Each row below holds a small network's activations on one record, seen along a few directions.
Each row is followed by the record's values for the fields B, D, N, G, V.
A field that a record lacks is left out.
The largest differences between rows may come from other fields.
(in the rows, 500 means zero)
Random noise pushes rows far along 16 fixed directions. That doesn't count. These rows show it; they differ only by the noise:
485  656  459  701  646  504  509  377  425  410  486  542  550  480  620  569  496  644  529  544  452  662  659  441  458  494  329  374
457  555  519  534  580  500  617  415  462  277  451  590  426  448  460  450  508  608  592  662  612  304  290  585  636  383  319  472
416  615  694  487  493  582  474  567  628  516  697  631  281  459  577  579  635  433  566  532  409  506  706  293  337  487  365  450
327  396  626  396  499  401  391  530  565  317  531  333  356  571  355  525  413  348  379  490  373  524  466  524  361  543  535  662
432  457  415  743  550  597  596  443  547  365  436  467  521  423  504  474  584  584  524  638  529  546  350  539  706  308  433  401
459  322  770  380  321  464  509  611  598  457  602  494  184  367  430  556  741  282  414  557  379  418  579  260  540  666  694  315
273  696  515  605  446  508  596  447  464  350  452  677  306  623  687  325  545  276  419  550  245  314  723  303  307  321  352  637
256  659  390  461  454  735  524  688  643  524  801  611  406  443  477  388  639  315  548  527  500  338  544  685  522  170  402  534
509  408  384  344  537  574  454  389  364  354  427  544  571  513  471  339  460  383  549  337  390  417  325  528  500  360  660  651
575  656  311  405  262  438  620  480  678  437  343  334  668  518  617  651  248  626  413  504  430  270  478  517  449  322  515  560
479  340  441  420  514  265  399  533  308  631  479  537  517  535  525  420  629  401  476  417  544  512  449  639  635  768  661  444
402  294  589  427  605  632  601  399  722  677  551  641  226  393  427  528  529  416  665  394  508  453  460  378  696  543  408  471
619  662  545  530  291  482  539  350  297  326  356  544  516  512  561  571  549  360  693  506  401  343  380  444  338  416  513  671
802  535  525  430  355  501  436  701  453  498  610  549  467  348  295  547  564  498  511  352  486  381  499  432  588  442  543  538
545  647  448  577  445  374  415  467  460  594  535  465  566  556  571  682  397  522  603  417  493  572  559  612  408  499  462  657
568  424  745  359  380  559  599  510  507  490  592  502  604  510  368  552  516  614  469  601  849  398  289  593  512  382  557  565
401  469  588  384  589  520  509  404  654  451  629  537  562  459  552  523  497  677  448  491  539  554  443  435  471  377  492  521
661  514  478  350  369  742  568  564  560  376  409  450  737  437  528  484  609  594  472  535  507  430  401  331  381  367  503  346

488  555  597  573  379  440  472  771  701  731  599  465  576  606  438  521  597  570  435  561  709  508  427  563  424  407  273  705 -> B is b2, D is d6, N is n2, G is g1, V is v3
487  641  481  509  343  313  481  574  494  833  675  677  606  557  625  452  633  495  444  372  581  466  603  555  487  435  466  767 -> B is b2, D is d3, N is n3, G is g1, V is v2
455  682  451  339  570  430  433  479  621  473  744  717  368  405  620  482  516  630  553  474  399  282  515  469  521  393  436  534 -> B is b1, N is n2, G is g1, V is v3
407  402  466  641  549  606  528  326  341  671  460  506  527  362  459  574  581  299  721  383  526  751  460  668  644  604  590  466 -> B is b2, D is d4, N is n3, G is g1, V is v2
630  343  478  141  677  410  479  432  563  382  367  465  706  470  518  488  380  848  561  514  667  420  161  552  553  630  516  373 -> B is b3, N is n3, G is g2, V is v3
369  333  626  620  388  402  675  453  673  471  444  309  307  475  385  656  468  465  473  720  630  463  391  618  720  584  566  400 -> B is b3, N is n4, G is g2, V is v2
246  414  353  582  497  469  641  446  682  600  428  357  571  424  387  491  595  424  311  484  410  579  534  550  642  610  325  420 -> B is b1, N is n3, G is g2, V is v3
603  507  420  502  615  434  386  466  430  474  501  634  476  381  478  465  603  578  646  403  382  498  373  431  620  566  404  493 -> B is b1, N is n2, G is g1, V is v3
297  544  461  807  528  723  591  417  495  549  616  554  467  478  677  486  665  399  567  641  475  690  605  550  568  292  570  348 -> B is b3, N is n1
354  419  432  467  404  433  530  599  598  622  615  437  510  516  499  439  635  437  333  526  564  468  547  613  600  512  627  422 -> B is b2, D is d7, N is n4, G is g2, V is v2
628  618  428  300  563  481  514  481  544  256  396  380  567  391  524  645  328  754  535  640  502  382  440  550  483  636  418  173 -> B is b3, N is n2, G is g1, V is v3
503  564  435  620  257  503  575  567  696  577  407  391  429  400  599  649  673  380  534  543  282  510  615  331  488  599  470  336 -> B is b3, N is n3, G is g1, V is v2
580  383  634  503  486  462  449  439  368  594  622  596  387  494  388  531  466  442  674  468  706  465  294  699  685  424  664  716 -> B is b2, D is d3, N is n2, G is g1, V is v3
637  522  526  651  331  471  425  641  587  519  390  371  281  547  490  662  440  338  634  518  332  504  595  346  387  556  500  554 -> B is b2, D is d2, N is n2, G is g1, V is v3
548  538  452  443  444  475  513  493  654  497  477  481  323  358  492  602  477  438  584  433  306  395  543  366  557  526  501  440 -> B is b2, D is d6, N is n2, G is g1, V is v3
423  272  579  486  515  393  381  509  622  469  432  424  476  578  468  427  517  440  492  417  392  567  245  424  461  464  546  798 -> B is b3, N is n3, G is g2, V is v3
245  379  500  397  528  377  572  287  574  493  464  397  560  557  637  540  510  561  437  645  583  510  395  631  512  648  625  381 -> B is b1, N is n4, G is g2, V is v2
292  493  573  359  707  353  391  291  580  515  612  462  617  517  624  645  510  640  650  516  585  724  356  622  331  681  429  543 -> B is b2, D is d1, N is n3, G is g2, V is v3
394  380  329  570  662  588  358  499  548  329  404  369  562  568  472  385  507  519  502  555  389  595  258  584  505  438  440  538 -> B is b1, N is n2, G is g1, V is v3
720  483  507  583  338  506  534  577  327  611  586  542  535  433  636  580  562  574  382  578  596  496  678  485  670  509  887  198 -> B is b1, N is n1
509  529  426  309  493  648  521  481  509  437  544  358  728  445  692  617  438  629  506  639  612  535  549  634  453  520  756  103 -> B is b3, N is n3, G is g2, V is v3
520  525  478  560  634  383  395  502  474  497  413  651  324  541  531  452  534  445  793  436  395  444  358  480  490  572  267  685 -> B is b3, N is n3, G is g2, V is v3
646  421  614  346  471  675  303  650  613  498  698  492  624  546  646  481  552  584  431  395  406  713  616  232  260  311  859  509 -> B is b3, N is n4, G is g2, V is v2
535  654  428  578  486  383  372  483  595  326  546  365  432  299  441  720  610  533  722  506  280  591  378  513  483  552  332  534 -> B is b2, D is d3, N is n4, G is g2, V is v2
434  491  574  468  586  376  421  623  350  594  595  578  498  703  491  346  511  512  270  554  659  490  674  593  432  671  475  496 -> B is b1, N is n3, G is g1, V is v2
536  450  530  668  498  624  547  457  500  586  565  547  521  334  229  508  698  381  542  325  480  662  425  448  637  444  373  637 -> B is b2, D is d5, N is n4, G is g2, V is v2
465  652  220  765  522  561  507  597  416  552  337  510  523  663  814  393  504  439  574  623  426  547  750  501  441  460  495  313 -> B is b2, D is d2, N is n3, G is g1, V is v2
624  485  519  375  669  511  396  577  483  514  511  584  344  471  394  543  441  573  653  446  502  431  428  496  500  690  287  462 -> B is b1, N is n1
625  276  520  568  617  594  350  760  536  617  484  600  338  550  549  377  593  516  628  556  573  531  385  458  673  529  557  377 -> B is b3, N is n2, G is g1, V is v3
461  474  636  536  309  684  511  716  803  552  565  408  559  576  590  542  585  518  505  653  586  484  371  425  354  220  487  610 -> B is b3, N is n3, G is g2, V is v3
494  311  636  624  412  866  543  589  553  495  440  403  173  529  497  590  467  193  671  696  501  516  573  474  552  483  726  242 -> B is b3, N is n2, G is g1, V is v3
638  482  296  423  379  497  494  344  429  782  623  527  616  366  502  599  470  415  462  177  392  555  717  526  654  567  852  461 -> B is b1, N is n3, G is g1, V is v1
541  532  410  498  391  389  451  499  571  514  494  529  534  499  869  556  596  622  514  554  384  471  526  351  519  458  736  359 -> B is b2, D is d7, N is n4, G is g2, V is v2
560  372  268  485  507  585  332  753  591  483  482  428  353  535  368  352  443  355  482  380  307  395  457  522  604  412  585  584 -> B is b1, N is n3, G is g1, V is v2
340  526  486  428  637  343  543  478  767  579  617  644  435  425  601  414  506  668  320  399  366  489  659  299  559  446  319  558 -> B is b2, D is d3, N is n3, G is g2, V is v3
453  606  496  508  586  532  382  494  384  422  677  525  556  292  450  548  777  445  511  471  381  709  565  508  478  649  458  280 -> B is b2, D is d5, N is n2, G is g1, V is v3
586  502  426  141  366  840  528  546  647  481  408  326  784  475  414  530  446  407  407  339  344  489  567  327  182  478  506  446 -> B is b1, N is n3, G is g2, V is v3
589  483  441  403  630  470  454  576  420  708  432  579  523  696  606  484  253  563  530  448  693  451  586  624  515  616  522  507 -> B is b2, D is d5, N is n4, G is g2, V is v2
567  493  465  271  339  321  441  429  470  515  403  394  381  514  432  637  298  300  461  326  256  334  588  461  429  733  650  602 -> B is b1, N is n2, G is g1, V is v3
517  579  330  499  546  471  518  363  317  416  647  565  589  397  462  425  462  537  390  360  433  498  563  620  651  316  699  507 -> B is b2, D is d7, N is n1

Which values does each new row have?
254  412  446  438  515  472  502  485  813  554  564  462  500  337  522  517  758  494  534  484  334  565  357  413  569  542  375  445 -> B is b1, N is n3, G is g2, V is v3
284  619  491  449  458  475  384  767  769  598  735  499  489  551  675  526  607  548  524  642  524  463  498  606  402  353  426  531 -> B is b1, N is n3, G is g2, V is v3
489  590  322  407  515  322  354  797  593  295  507  324  328  495  307  510  400  530  457  644  452  224  368  769  588  624  312  452 -> B is b1, N is n3, G is g1, V is v2
453  654  494  493  673  523  564  313  586  474  427  630  433  540  715  529  351  656  681  534  494  442  535  408  418  422  338  518 -> B is b2, D is d6, N is n3, G is g1, V is v2
489  660  486  526  559  669  529  582  623  326  689  600  338  323  507  510  580  598  641  652  470  366  415  508  611  223  370  400 -> B is b2, D is d3, N is n1
539  653  537  419  322  381  346  690  719  651  579  340  628  508  544  760  628  567  632  517  503  604  426  556  240  668  314  564 -> B is b3, N is n3, G is g1, V is v2
693  572  405  617  376  492  491  545  339  749  417  433  631  518  365  616  506  374  627  370  607  573  535  659  505  631  432  566 -> B is b2, D is d6, N is n2, G is g1, V is v3
231  496  517  556  559  538  626  336  525  594  555  556  469  460  490  469  543  404  328  442  447  595  691  479  532  563  363  440 -> B is b2, D is d7, N is n2, G is g1, V is v3
504  627  503  562  331  563  667  454  436  476  442  487  491  424  402  558  624  317  674  559  541  400  495  545  453  492  399  483 -> B is b2, D is d2, N is n3, G is g2, V is v3
660  136  623  640  453  622  577  462  547  524  446  436  411  348  379  498  711  486  388  473  478  678  521  197  757  565  789  238 -> B is b2, D is d7, N is n4, G is g2, V is v2
611  508  423  469  672  505  425  558  326  442  415  500  608  545  531  441  423  607  527  531  589  559  540  592  497  596  460  357 -> B is b2, D is d3, N is n3, G is g2, V is v3
410  422  432  631  385  380  645  370  582  682  316  395  595  504  609  629  563  538  521  602  544  532  362  553  641  638  452  421 -> B is b1, N is n1
417  344  650  315  394  353  715  599  786  494  464  495  327  461  283  388  462  542  156  519  533  222  484  352  659  548  391  531 -> B is b3, N is n3, G is g1, V is v2
521  506  392  456  514  394  361  550  219  363  534  391  451  532  513  514  383  371  434  554  454  471  641  758  540  635  855  326 -> B is b1, N is n3, G is g2, V is v3
407  518  771  349  329  432  579  593  513  414  466  463  298  596  372  544  597  327  472  672  592  271  464  470  319  715  306  512 -> B is b2, D is d7, N is n4, G is g2, V is v2
613  426  437  628  649  659  483  580  385  475  562  549  463  427  312  445  511  556  631  544  687  503  378  705  745  402  486  415 -> B is b1, N is n3, G is g2, V is v3
369  356  621  315  608  428  319  658  534  460  696  521  400  493  431  421  606  527  346  537  516  503  416  544  519  639  529  443 -> B is b1, N is n2, G is g1, V is v3
348  531  556  419  568  578  438  387  524  467  665  452  554  345  492  655  657  475  543  484  413  701  547  515  392  656  460  331 -> B is b1, N is n3, G is g2, V is v3
421  617  457  515  489  498  406  556  314  367  466  436  505  573  578  492  601  379  538  656  435  524  592  585  353  673  507  308 -> B is b1, N is n3, G is g1, V is v2
308  402  398  647  576  361  481  522  563  599  513  579  273  512  580  418  637  402  529  508  414  491  504  520  723  586  453  464 -> B is b2, D is d7, N is n4, G is g2, V is v2
